A small network was trained on invented records. Each row is its activation on one of them, seen along a few directions.
Records have a field called L. Each example row is followed by its value.
The largest differences between rows may come from other fields.
(in the rows, 500 means zero)
Strong random noise was added to every row along 23 fixed directions; ignore it. To show where, here is one row again and again, with new noise each time:
[470 520 435 599 633 523 582 303 453 348 352 555 502 336 215 470 379 423
 468 618 650 457 436 674 463 650 355 475 472 324 412 629 492 391 429 397
 466 674]
[551 564 489 479 484 552 432 522 535 491 410 381 560 514 439 313 338 517
 464 565 404 503 445 356 578 496 661 559 679 400 592 487 474 432 357 554
 352 423]
[367 314 466 504 490 468 494 508 564 378 402 490 360 559 435 456 505 552
 603 502 651 523 485 593 551 494 490 503 572 504 443 333 546 358 540 439
 346 526]
[364 143 577 521 411 501 294 550 390 492 504 490 522 600 574 614 633 390
 468 570 583 379 380 583 369 585 454 459 518 718 371 404 365 329 689 393
 501 497]
[491 587 504 740 676 316 556 537 584 652 628 537 397 575 358 430 523 618
 617 519 612 554 504 569 573 412 417 449 430 509 517 534 466 369 577 546
 279 535]
[677 427 509 535 353 714 360 477 528 571 610 489 552 565 497 305 431 525
 594 227 370 470 271 455 648 394 420 296 472 552 403 383 460 490 464 376
 462 544]
[404 440 567 564 337 462 470 402 389 362 360 782 471 370 493 513 589 456
 585 684 512 574 540 551 520 570 567 673 405 434 634 497 322 588 603 551
 493 465]
[567 484 409 479 406 607 549 309 429 496 421 576 638 496 417 705 392 502
 494 337 472 429 539 617 438 546 341 334 242 424 547 397 483 507 503 293
 584 656]
[524 617 599 420 523 561 433 543 620 676 308 277 352 460 664 747 691 378
 465 717 497 289 440 433 405 556 383 445 374 653 468 538 448 469 361 632
 452 514]
[516 529 569 421 499 690 548 296 648 427 308 629 494 264 325 515 558 476
 563 674 455 536 586 605 643 632 268 463 513 467 403 319 523 549 261 728
 398 549]
[291 523 553 488 510 604 811 395 597 478 455 278 581 583 336 448 578 378
 144 639 513 422 637 629 424 461 337 374 805 664 472 387 516 515 467 633
 366 448]
[626 466 602 347 441 631 269 272 314 543 299 684 517 504 466 495 429 609
 550 316 465 432 478 680 453 446 304 537 363 332 533 697 494 427 592 481
 452 607]
[288 311 342 397 312 481 494 422 582 617 452 542 326 565 653 416 662 376
 495 382 569 490 431 504 506 415 486 577 489 450 406 181 497 497 456 447
 539 514]
[488 505 323 420 565 371 531 492 444 605 530 721 582 372 461 331 361 446
 401 612 395 468 470 502 492 607 358 498 457 364 404 493 493 382 595 437
 533 576]
[477 537 343 625 485 392 515 613 617 689 604 417 334 507 501 510 534 347
 478 614 500 512 526 552 349 430 451 482 343 618 604 513 531 484 566 336
 540 441]
[393 620 418 476 521 512 433 540 512 522 477 519 356 494 591 529 444 440
 604 564 592 489 521 463 643 458 476 522 447 505 501 489 582 501 403 489
 417 544]
[404 402 544 480 441 715 494 448 363 611 561 435 615 561 673 474 627 398
 415 570 370 401 343 230 656 588 684 622 629 547 412 229 412 443 427 403
 625 301]
[471 472 420 325 499 514 429 511 630 438 718 522 451 629 691 575 499 523
 506 383 482 549 521 463 528 473 424 517 616 490 321 392 527 420 401 569
 560 640]
[530 824 467 506 489 632 641 651 648 443 404 270 692 620 392 646 289 612
 559 557 429 528 478 419 592 586 523 281 428 507 549 517 456 561 570 313
 342 536]
[484 471 533 752 543 499 545 541 528 318 765 520 451 374 384 456 478 419
 454 794 487 540 560 498 430 559 469 462 634 700 609 582 399 425 435 574
 509 441]
[458 533 542 245 432 825 512 504 632 312 302 180 358 505 523 270 449 525
 507 566 444 439 374 524 501 471 512 527 775 490 439 544 592 518 378 482
 422 439]
[624 745 385 501 407 521 512 517 659 557 637 394 592 461 436 370 455 476
 423 444 375 634 453 456 312 535 517 561 505 348 565 659 486 640 507 323
 699 461]
[220 456 468 434 522 661 446 589 431 572 483 513 571 401 542 563 482 628
 428 447 494 483 472 301 477 571 407 457 457 506 519 545 565 520 385 537
 594 452]
[614 415 547 508 534 574 420 536 573 415 441 448 298 478 468 692 418 535
 524 495 438 510 457 583 466 416 429 467 361 487 530 709 495 442 379 526
 459 651]
[285 323 499 556 460 377 417 424 533 760 437 473 654 508 418 674 718 353
 491 621 583 501 507 698 332 615 511 568 353 506 437 298 301 603 493 564
 508 521]

[651 741 482 616 546 455 695 597 621 383 542 451 499 552 409 638 387 489
 562 670 464 578 575 499 647 555 516 411 451 545 530 481 499 470 622 321
 396 526] : l10
[485 566 514 462 321 844 436 213 416 466 418 536 619 589 586 291 589 486
 556 240 488 457 366 431 444 426 556 555 497 446 569 483 377 609 436 526
 599 439] : l6
[731 553 453 585 369 426 378 515 582 353 532 585 472 475 427 528 379 481
 584 371 559 540 616 590 439 429 378 320 389 599 646 538 579 507 531 438
 446 601] : l6
[499 455 320 679 517 735 527 419 494 357 669 611 350 703 657 687 379 374
 592 562 398 479 427 358 466 417 575 449 327 636 598 525 233 219 422 504
 521 573] : l3
[421 482 511 525 551 403 579 512 523 312 664 390 558 391 449 508 525 481
 539 703 632 450 511 593 356 696 479 457 668 556 391 486 422 508 491 487
 589 557] : l8
[504 471 718 390 555 556 448 420 229 697 318 461 597 444 431 495 451 484
 366 681 401 341 675 569 677 462 462 541 633 566 618 441 616 495 457 622
 313 328] : l2
[638 524 454 425 533 396 604 548 633 456 529 463 541 501 513 478 447 624
 655 481 400 561 493 491 592 528 652 506 480 379 448 325 471 549 443 522
 475 563] : l5
[536 497 502 598 642 531 709 408 434 570 525 497 260 695 479 430 467 430
 368 445 487 455 363 482 755 314 487 530 623 417 312 548 517 253 550 394
 364 541] : l7
[673 443 567 472 444 525 361 640 709 426 629 487 463 459 458 458 542 437
 475 478 354 718 428 516 505 494 520 574 628 509 336 607 527 594 475 534
 589 485] : l3
[248 432 418 453 427 843 513 485 557 606 583 605 300 570 669 301 655 384
 386 530 354 562 291 319 515 411 404 612 573 555 351 578 399 406 521 540
 600 368] : l4
[450 525 547 593 561 622 725 440 558 255 461 347 490 542 394 567 568 593
 299 511 560 490 460 371 273 618 486 493 656 494 528 652 465 334 547 430
 598 440] : l4
[458 444 495 553 625 588 478 644 667 482 589 398 449 407 368 481 499 552
 508 591 508 555 439 471 425 597 340 383 570 628 366 565 577 396 449 504
 509 459] : l9
[798 295 581 495 613 516 508 556 577 477 607 520 557 295 287 483 464 841
 583 432 302 581 677 529 325 611 389 418 482 569 630 414 717 378 509 495
 641 310] : l7
[563 531 609 629 555 638 451 308 453 646 532 409 414 554 440 666 544 555
 658 502 534 448 558 594 600 402 507 527 382 507 649 420 464 465 302 539
 405 486] : l10
[764 399 487 503 575 324 630 443 577 582 381 371 332 474 453 549 555 549
 422 485 474 383 490 464 417 520 491 517 484 408 513 347 609 243 486 361
 513 463] : l9
[520 585 433 547 673 285 707 560 802 478 504 489 562 592 515 632 704 547
 372 531 521 594 708 347 269 578 535 519 530 599 525 364 518 406 494 793
 517 434] : l5
[637 683 516 568 350 467 686 329 401 414 716 573 551 473 604 361 528 428
 524 519 470 429 467 407 714 529 561 484 619 451 495 266 393 557 503 351
 575 505] : l10
[570 582 464 448 593 397 561 552 509 443 493 594 556 466 511 440 407 536
 534 534 461 514 595 495 586 496 512 486 503 492 493 461 582 520 506 599
 430 538] : l9
[383 436 451 586 280 340 368 484 626 481 461 663 642 583 292 514 491 458
 494 350 664 694 506 643 498 523 409 427 503 403 433 410 374 566 626 461
 360 648] : l6
[495 706 369 338 370 374 530 605 634 404 353 633 471 452 587 457 397 385
 479 699 430 589 459 437 540 598 519 577 524 337 411 573 406 537 624 478
 462 592] : l2
[707 656 491 463 426 642 570 284 555 301 527 597 590 415 359 304 575 456
 404 333 494 628 602 619 346 565 337 576 616 429 476 595 703 592 641 308
 754 412] : l4
[450 421 544 387 390 341 401 690 518 532 458 302 508 518 562 507 581 636
 452 322 657 438 381 429 379 594 460 438 616 477 371 485 628 473 665 239
 580 475] : l2
[586 538 488 382 591 621 547 513 587 579 486 526 527 341 662 319 591 395
 550 641 310 374 402 382 628 532 472 429 476 632 350 336 488 593 287 811
 512 491] : l1
[662 502 382 293 536 417 473 435 567 416 579 523 411 484 618 446 378 600
 598 494 400 463 560 637 244 457 461 550 456 382 559 622 453 427 474 617
 578 641] : l8
[487 519 553 740 636 376 521 660 431 685 521 554 635 432 377 420 554 525
 534 472 568 487 398 406 681 536 484 357 377 602 428 477 564 553 612 443
 415 446] : l1
[462 309 551 479 330 410 204 763 262 442 402 680 550 248 727 544 472 466
 637 538 487 408 389 252 617 625 653 449 349 630 525 451 498 636 500 500
 601 440] : l7
[660 424 610 651 512 316 460 385 478 671 611 509 532 520 348 470 561 596
 533 521 452 572 418 532 536 530 641 681 551 260 528 470 311 392 507 469
 473 475] : l1
[519 434 462 402 526 577 466 719 502 357 594 704 597 319 538 242 341 745
 777 547 312 564 539 477 582 521 463 340 424 667 560 455 546 603 588 651
 457 442] : l5
[573 279 583 299 539 561 497 569 440 394 410 517 512 430 494 799 390 543
 351 526 337 454 578 601 490 535 355 410 465 543 414 563 591 455 488 523
 544 614] : l3
[424 574 538 415 579 445 537 529 463 613 556 372 512 463 457 398 400 614
 448 434 553 409 445 526 584 450 392 396 633 403 386 584 558 532 400 561
 406 599] : l8

Which value of L does each new row have?
[601 469 464 542 468 609 577 556 680 453 703 327 504 546 494 589 481 485
 562 295 447 514 436 605 501 393 409 224 416 652 384 420 508 660 363 472
 561 654] : l3
[729 629 418 528 673 561 509 588 554 441 554 480 461 644 605 587 267 615
 560 449 362 479 479 173 700 454 645 449 479 486 568 483 549 233 335 544
 388 524] : l1
[471 335 567 522 508 558 604 575 600 692 500 245 545 343 223 487 490 546
 344 518 381 491 377 634 463 515 383 337 522 475 398 511 499 613 362 441
 501 520] : l5
[389 641 422 731 498 561 648 394 339 312 642 669 272 455 434 419 347 465
 653 542 630 539 536 655 610 319 464 466 380 496 680 724 454 576 517 410
 452 593] : l3
[421 419 443 465 308 586 448 502 583 389 467 559 416 623 566 699 571 502
 555 224 619 614 504 493 514 455 444 458 422 509 437 385 579 529 555 323
 575 558] : l3
[404 509 542 388 335 180 433 625 517 483 569 440 363 347 600 576 493 682
 438 478 633 422 551 432 304 548 383 419 616 402 582 613 457 505 446 586
 541 601] : l7
[419 288 488 365 414 428 576 373 385 389 628 720 710 603 633 586 478 648
 288 401 380 462 829 411 361 456 481 486 641 587 733 238 442 387 498 800
 539 457] : l6
[520 606 470 411 498 526 379 528 453 576 556 517 594 460 577 487 483 394
 521 419 528 464 498 525 540 529 413 436 486 556 351 513 622 621 486 457
 589 531] : l7
[499 628 531 409 301 562 728 326 697 452 444 466 400 508 492 672 721 709
 608 524 524 491 477 580 288 660 245 438 391 379 502 384 314 430 700 300
 591 542] : l10
[458 653 298 369 557 463 351 594 660 608 758 531 549 555 623 750 416 453
 488 542 473 614 628 404 402 621 382 528 470 477 408 509 554 412 416 471
 647 578] : l4
